These are the activations of a small neural network, seen along a few directions. Each row is one input.
Each table varies a few parts of the input and shows all the possible inputs, shuffled.
Descriptions start from the smaller parts, as in this example, which fits no table here: ring(5) and (point or ring(9) or (values(2) and line(6))).
Shared parts are said once, and a part with two or three values counts as separate values.

Other details of the inputs shift rows strongly along two fixed directions, in all tables alike. That doesn't count.

Table:
row 1: [  5   8  -6 -15 -11   3  -6  -4  -1   0  -3  -7   0  -6]
row 2: [  6   7  -3 -14 -11   0 -10  -1  -4  -4   1  -8   3 -10]
row 3: [  1  14  -7  33  29 -24   2   2   5  -6   5   8   9  16]
row 4: [  1  13  -3  41  26 -19   3   3   1   1   7   9   5  19]
row 5: [ 1  9  2 35 30 -9  8 -4 -3  5  3 11 -2 18]
row 6: [  6   7  -7 -14 -14   1  -5   2   3   3  -4  -7  -2  -4]
row 7: [  2  12  -1  38  26 -14   9   2   0   8   3  11  -3  21]
row 8: [ -6   7  -2  -7 -22  -2  -4   1   8   3   3  -2   5  -6]
row 9: [  4   7  -2  -8 -19   1  -7   5  -1   5   3  -7  -1  -5]
row 10: [ -1  10  -1  -8 -17   3  -9  -3   0   1   2  -5   3  -8]
row 11: [  8  10  -4  33  31 -13  10   3  -2   4  -1   5  -6  20]
row 12: [ -1   7  -3 -13 -14  -3 -10  -3   2  -4   2  -3   7 -11]
row 13: [ -1   8  -5 -13 -18  -2   2   0   8   8  -2  -2  -2  -3]
row 14: [ -2  11  -3  31  32 -19   1  -3   1  -7   4   8   9  13]
row 15: [-14   3 -24 -15  -9  11   6 -12 -15   8  20   4  16 -17]
row 16: [ -4   9  -3  -8 -22   0   1   0   7  10   0   0  -2  -3]
row 17: [  5   8  -3  29  35 -13   4  -4  -2  -1   0   7   2  18]
row 18: [ 10   7  -6 -14 -15   2  -1   2  -1  10  -2  -9  -7  -3]
row 19: [ -2   6  -6 -17 -11  -4  -8  -5   4  -4  -1  -4   7  -7]
row 20: [  2   6  -5 -11 -16  -2  -9   4   4  -5   1  -5   3  -9]
row 21: [  3   6  -6 -14 -15  -2  -5   2   5   4  -3  -3   1  -4]
row 22: [ -7   9  -1  -9 -18  -1  -6  -5   5   2   3  -2   6  -8]
row 23: [-13 -64  41  21  42  28  25   6  -6 -16 -13  14 -18  11]
row 24: [  3   7  -5 -12 -18   0   0   1   5   9  -2  -3  -3  -3]
row 25: [ -1   9  -4 -14 -15   1   0  -7   5   5  -1  -3  -1  -5]
row 26: [  2   6  -5 -16 -11  -3  -9  -4   1  -4  -1  -4   6  -8]
row 27: [  1  11  -3 -10 -17   7  -3  -5  -1   7   0  -4  -4  -5]
row 28: [  6  10  -2 -12 -16   7  -3  -4  -5   9   1  -6  -5  -4]
row 29: [  7   7  -4  28  36 -14   1  -2  -5  -8   0   4   3  15]
row 30: [  0   5  -5 -11 -17  -5  -9   3   6  -4   2  -2   6  -8]
row 31: [11  6 -2 26 36 -9  4 -2 -9 -1 -1  2 -2 17]
row 32: [-17 -63  36  21  42  13  20  11   3 -22 -10  16  -6  12]
row 33: [-37 -83  23 -21   4  49  27   5 -13  -9   6  16   0 -22]
row 34: [  0   8  -3  -6 -21   1  -7   4   3   2   2  -5   1  -6]
row 35: [ -5  11  -2 -10 -18   3  -1  -7   4   8   1  -1  -1  -5]
row 36: [  2  10  -3  -8 -21   4  -1   2   2   9  -1  -3  -6  -3]
row 37: [-14 -81  44 -23   2  42  15  15  -3 -15 -18   3 -19 -10]
row 38: [  4   9   0 -10 -16   4  -9  -2  -4   3   3  -7   2  -7]
row 39: [-25 -71  46 -18  -8  40  10   7   1 -16 -10   8  -9 -16]
row 40: [  1  10  -4  27  32 -15   5  -5   1  -1   0   7   3  17]
row 41: [  8   8   0  35  28 -10   9   4  -6   8   2   5  -8  21]
row 42: [  3   4  -6 -15 -14  -5  -9   2   5  -2  -1  -4   5  -6]
row 43: [  1   8  -4 -13 -13  -1 -10  -2  -1  -6   0  -6   5 -11]
row 44: [  5   9  -1  31  33 -11   9  -5  -2   3   1   8  -2  18]
row 45: [  3  12  -7  30  30 -19   6   1   5   1   0   8   3  20]
row 46: [  9   8  -5 -15 -12   5  -2  -4  -5   7  -1  -9  -5  -4]
row 47: [  7   5  -5 -13 -14  -3 -10   5   0  -2   2  -7   1  -8]
row 48: [  9   4  -7 -17 -12  -3  -9   4  -1  -1  -1  -9   0  -6]
row 49: [  5   5  -7 -15 -13  -3  -9   3   3  -3  -2  -7   2  -7]
row 50: [  9   6  -6 -18  -9   0  -9  -3  -5  -3  -1  -9   2  -7]
Description of these inputs: values(2) and (point or (line(4) and ring(6))).
Changing only the values(2) part turns row 44 into row 24. The same change can be made to row 23. Which row results? -> row 11
Changing only the values(2) part turns row 2 into row 47. The same change can be made to row 50. Which row results? -> row 48
Which other rows does row 11 become when the ring(6) part takes its other values? List them by row number. -> row 6, row 20, row 34, row 36, row 49
Which other rows does row 26 become when the values(2) part takes its other values? List them by row number. -> row 42
Which other rows does row 28 become when the line(4) part takes its other values? List them by row number. -> row 5, row 27, row 35
Which other rows does row 18 become when the values(2) part takes its other values? List them by row number. -> row 46

Table:
row 51: [ -1  10  -2  -4 -13   0  -5  -3   0   1   4  -2   2  -4]
row 52: [  7   7  -5 -10  -8  -4  -5   2   2  -1  -5  -7  -2  -2]
row 53: [ 4  8 -4 -7 -8  1 -8 -3 -4  1  1 -5  3 -6]
row 54: [  7  -2   5  49  54 -15  16   4  -3   0  -2  12  -9  30]
row 55: [  3  -1   6  52  53 -19  15   5   2   0  -2  16  -4  32]
row 56: [  3  10  -5  -6 -11   5  -1  -3  -3  10   2  -5  -3  -2]
row 57: [ 4  7 -3 -9 -9 -6 -8  1  4 -4  0 -5  4 -4]
row 58: [  1  10  -3  -5 -11   2  -5  -3  -3   2   3  -4   0  -5]
row 59: [  2   9  -4  -5 -10   4  -5  -4  -6   4   3  -4   1  -5]
row 60: [  2  11  -3  -5 -12   3   0  -2  -1   8   1  -4  -4  -2]
row 61: [ 3  9 -3 -7 -9 -1 -7 -2 -1  0  1 -5  2 -6]
row 62: [  8   8  -6 -10  -9   1  -2   0   0   9  -3  -5  -6   0]
row 63: [  0   7  -3  -8 -10  -7  -9   1   6  -4   0  -3   5  -4]
row 64: [  1   1   7  54  50 -12  16   1  -3   1   3  14  -4  28]
row 65: [  6   7  -5 -10 -10  -5  -5   2   6  -2  -4  -5   0  -1]
row 66: [-28 -83  53 -13  -2  46  21  11   4 -14 -15  11 -16  -9]
row 67: [-10   1 -13  36  42  -9  13  -5  -6  -4  12  16  11  12]
row 68: [ -4   9  -2  -3 -14  -2  -6  -3   3   2   3   0   4  -4]
row 69: [ -8   2 -18  -8  -9   0   3  -2  -5   7  14   3  12  -9]
row 70: [ -2   8  -2  -5 -11  -4  -8  -2   5   0   1  -2   5  -5]
row 71: [  6   8  -4  -8 -12  -3  -1   2   5   6  -3  -2  -4   0]
row 72: [  3   7  -4  -9 -10  -7  -6   2   8  -1  -5  -4   2  -1]
row 73: [  7   7  -5 -10  -6  -2  -9  -1  -2  -3   0  -6   3  -5]
row 74: [  9   7  -6 -11  -7  -2  -6   1   0   0  -4  -7  -1  -1]
row 75: [-23 -79  50 -15   2  41  14  10   1 -21 -13   8 -12 -13]
row 76: [  6   8  -4 -10  -7  -4  -8   0   0  -4   0  -6   2  -5]
row 77: [ -7   5 -16 -13  -4   1   4 -11  -6   6  10   2  10  -8]
What do these inputs look like to the network? -> values(3) or (line(4) and ring(6))
Which other rows does row 63 become when the ring(6) part takes its other values? List them by row number. -> row 55, row 66, row 68, row 70, row 72
Which other rows belong to the same alternative as row 67? List them by row number. -> row 69, row 77
Start at row 72 and move only the line(4) part, one step at a time. The first step leads to row 65. Which rows follow, in order? -> row 52, row 74

Table:
row 78: [  0  10  -4 -17 -36   4  -2   2   5  17   2  -5  -4  -6]
row 79: [  0  21  -7  34  24 -16  -7  -5  -8  -6  12   4  13   7]
row 80: [  4  16  -3 -17 -34  11  -1  -1   1  14  -2  -9 -11  -7]
row 81: [-21 -71  52 -22 -13  51   9   4  -8 -13 -10   3 -16 -20]
row 82: [ -4  16 -11  39  24 -23   4   4   4   0  10  12  10  15]
row 83: [ 14  18 -15  30  36 -11  11  -2  -8  10   0   3  -8  22]
row 84: [ 14  14  12 -20 -34  -7 -21   7  18  -4 -17 -14  -8  -4]
row 85: [ 20   9   2 -31 -23 -10 -19   7  13  -8 -18 -18  -7  -5]
row 86: [-11  20  -8  36  24 -19   7  -9   6   4   8  15  10  16]
row 87: [-10   7 -17 -30 -22   1  -1 -11   6   3   4  -1  12 -15]
row 88: [  0   6 -15 -27 -18   4 -15  -6  -8  -8   7  -9  14 -20]
row 89: [ 10  14 -16  34  39 -20  12   1  -5  12   5   7   0  25]
row 90: [  8   9 -10 -28 -19   9 -10  -9 -12   4   4 -11   2 -15]
row 91: [-26 -90  39  21  53  25  30  17  -2 -26  -7  23  -7   8]
Changing only one part turns row 85 into row 84. The same change can be made to row 91. Which row results? -> row 82
What do these inputs look like to the network? -> values(2) and (point or ring(6))
Which other rows does row 89 become when the values(2) part takes its other values? List them by row number. -> row 78
